Each row has a name. After each piece below comes the name of the row it's from, unless a question asks for something else. Each question is about the rows just above it. Places in a row count from 1.

<135>: [ 99 129 132 103 123 105  96 127 175 121 145 155 156  82 123  96 141 145
 148 162 101 137 115 110  82 179  90 123 177 143  84 168 118 142 126  87
 135 119 108 137 157 124 111  87 140  84 158 175 169]
<144>: [104 170  91  95 136 131 132  85  98 157 111  98 142 180 137 132 178 148
 165 147  98 104 173 171 155 150 171 164 154 161  99 127 112 141 102 112
  90  81  89 140 109 179  95  81 125 120  90 128 100]
<112>: [146 178 157 114  83 155 106 130  97 128  77 169 134 180 113 131  95 137
 148  94 104 110 108 151 127 170  78  92 172  94 156 169 152 146 147 180
 110 128 116  83 132 147 132 131 136  95 174 110 165]
<54>: [ 84 111 129 114  76  94 108 101 135 168 169  79 110  88 133 128 128 119
 162 172 169 159  85 153 175 150 120 172 173 178 148 146 167 153 136 130
 144  96 160 144 152 103 123  82  96  90 125 177  85]
<68>: [ 98 117 132 116 128 139 179 100 179 145 106 158 105 158 168 175  87 156
 148 114  76  90 108  84 122  79 156  90 105 112 120  83 122  84 177 107
 128 176 157 122  92  99 174 121 101 123  93 115 110]
<124>: [109 160 139 105 126 107 141 171  91  78 124 136 131 138 133 140 126 125
 139  94 145 158  95  96 139 141 111 176 132  99 179  90 161  78 168 155
 166 157  81 111 107 172 111 171 169 106 165 121  83]
<107>: [ 76 159 121 106 145 104  88 119 120 156 107 145 178 156 132 166 117  78
  84 169 111 146  94 148 151 174 156 127 173 109 126 140 162  93 131 112
 129 114 125 163 124 110 126 129 135  84  77  79  93]
<25>: [ 86 170  95 153 162 154 148 166 165 106 173  98  76 149 146  86 156 165
 156 160  82  84 176  86 127  97 179 129 165 173 163 103 119 164 139 121
 119 102 126 131 160  84 144 151 135 111  91 109 129]
<43>: [ 98 117 132 116 128 139 179 100 179 145 106 158 105 158 168 175  87 156
 148 114  76  90 108  84 122  79 146  92 143  79 168 169 115 116 180 135
 126  85 157  82 126 165 129 168 140 144 115 144 148]
<22>: [124 122 124 169 165 130  82  90 110  90  80 177 105 147 163 164 134 111
 179 155 175 113 100 145 126 128  81 109 122 133  81 112  99 115 175 141
 136  87 160  86 176 178 130 155 125 135 176 139 125]
Shift each entry of [110 108 151 127] by -1 times 1:	[109 107 150 126]
which: [ 98 117 132 116 128 139 179 100 179 145 106 158 105 158 168 175  87 156
 148 114  76  90 108  84 122  79 146  92 143  79 168 169 115 116 180 135
 126  85 157  82 126 165 129 168 140 144 115 144 148]	<43>
Print row <25>.	[ 86 170  95 153 162 154 148 166 165 106 173  98  76 149 146  86 156 165
 156 160  82  84 176  86 127  97 179 129 165 173 163 103 119 164 139 121
 119 102 126 131 160  84 144 151 135 111  91 109 129]
[156] with +1 step of 1 on every entry:	[157]

<56>: [133 151 115 100]
<97>: [142  74  81 145]
<9>: [ 91 175 150  83]
<86>: [135  77  74 131]
[135  77] with +1 step of 1 on every entry:	[136  78]
Shift each entry of [142  74  81] by +1 times 1:	[143  75  82]

<96>: [103 104 130 130 110]
<33>: [125 130 104  99  80]
<49>: [128 127 128 128 127]
Print row <96>.	[103 104 130 130 110]
Where does [130 104] start? Give its row and place.	<33>, 2

<120>: [177  79 103 149]
<44>: [ 76 103 173 164]
<12>: [ 76 103 176  87]
[103 173] begins in row and place	<44>, 2
Which row holds [103  79] read backwards?	<120>
which: [ 76 103 176  87]	<12>
Which row holds [149 103  79] read backwards?	<120>
How many entries does [ 76 103 173 164] have?	4

<150>: [105 121 107  92]
<149>: [ 90 144 143 125]
<29>: [142 135 155 125]
<42>: [ 83 146 161 168]
<41>: [172 158 154 163]
<154>: [121 120 117 136]
<53>: [136 157 172 133]
<111>: [101 129 136  98]
<161>: [173 163 101 108]
<61>: [ 98 148 163 127]
Print row <41>.	[172 158 154 163]
Print row <150>.	[105 121 107  92]
How many entries does [ 83 146 161] have?	3
[163 101 108] begins in row and place	<161>, 2
Number of entries in [142 135]:	2
Print row <53>.	[136 157 172 133]
Print row <149>.	[ 90 144 143 125]

<143>: [124 131 123 149 132 128 128 136 123 136 125 129 121 134 134 132 127 130
 126 123 119 120 121 126 132 136 133 139 119 123 116 131 126 126 134 120
 132 128 138 134 118 122 134 125 130 130 125 137 128 129 140 118 131 121
 129 137 137 128 122 121 131 129 117 120]
<125>: [133 131 120 117 125 130 125 124 126 134 135 131 128 124 127 122 149 141
 127 131 141 119 122 135 119 112 137 131 132 134 133 109 128 113 129 123
 117 124 127 139 127 116 136 131 129 143 142 119 123 126 121 137 134 133
 138 116 105  98 115 141 132 119 122 132]
<101>: [153 133 144 143 118 159 145 137 160  95 159 164 140 121 158 113 137 165
 149 102  96 170 103 113 124 133 136 139  92 158 151 166 128 151 163 127
 117 125 118 120 134 119 116 139 162 116 135 111 136 123 141  98 143 128
  85 189 162 130 118 110 165 107 124 139]
<17>: [127 128 119 136 126 128 125 129 126 131 125 128 121 128 132 126 124 133
 125 127 123 128 133 123 131 124 125 125 127 125 121 131 133 127 127 123
 131 132 130 128 122 130 135 125 136 120 127 127 124 131 136 125 129 129
 126 132 140 131 133 126 125 136 126 128]
<87>: [143 116 121 157 111 125 152 127 146  78  88 113 103 129 157  95 128  83
  90 135 126 127 176 141 127 117 144  90 107  99 104 156  78 122 144 118
 151 128 122 126 131 137 142 124  76  79 138 124  88 138 145 127 112 120
 154 147 190 122  97  84 154 147 105 131]
Count the entries of [133 131 120 117 125 130 125 124 126 134 135 131 128 124 127 122 149]:	17
Count the entries of [127 128 119 136 126 128 125 129 126 131 125 128 121 128 132 126 124 133
 125 127 123 128 133 123 131 124 125 125 127 125 121 131 133 127 127 123
 131 132 130 128 122 130 135 125 136 120 127 127 124 131 136 125 129 129
 126 132 140 131 133 126 125 136 126 128]:	64
Count the entries of [127 128 119 136 126 128 125 129 126 131 125 128 121 128 132 126 124 133
 125 127 123 128 133 123 131 124]:	26
Print row <101>.	[153 133 144 143 118 159 145 137 160  95 159 164 140 121 158 113 137 165
 149 102  96 170 103 113 124 133 136 139  92 158 151 166 128 151 163 127
 117 125 118 120 134 119 116 139 162 116 135 111 136 123 141  98 143 128
  85 189 162 130 118 110 165 107 124 139]
Which row holds this, read backwards? [117 123 129 113 128 109 133 134 132 131 137]	<125>

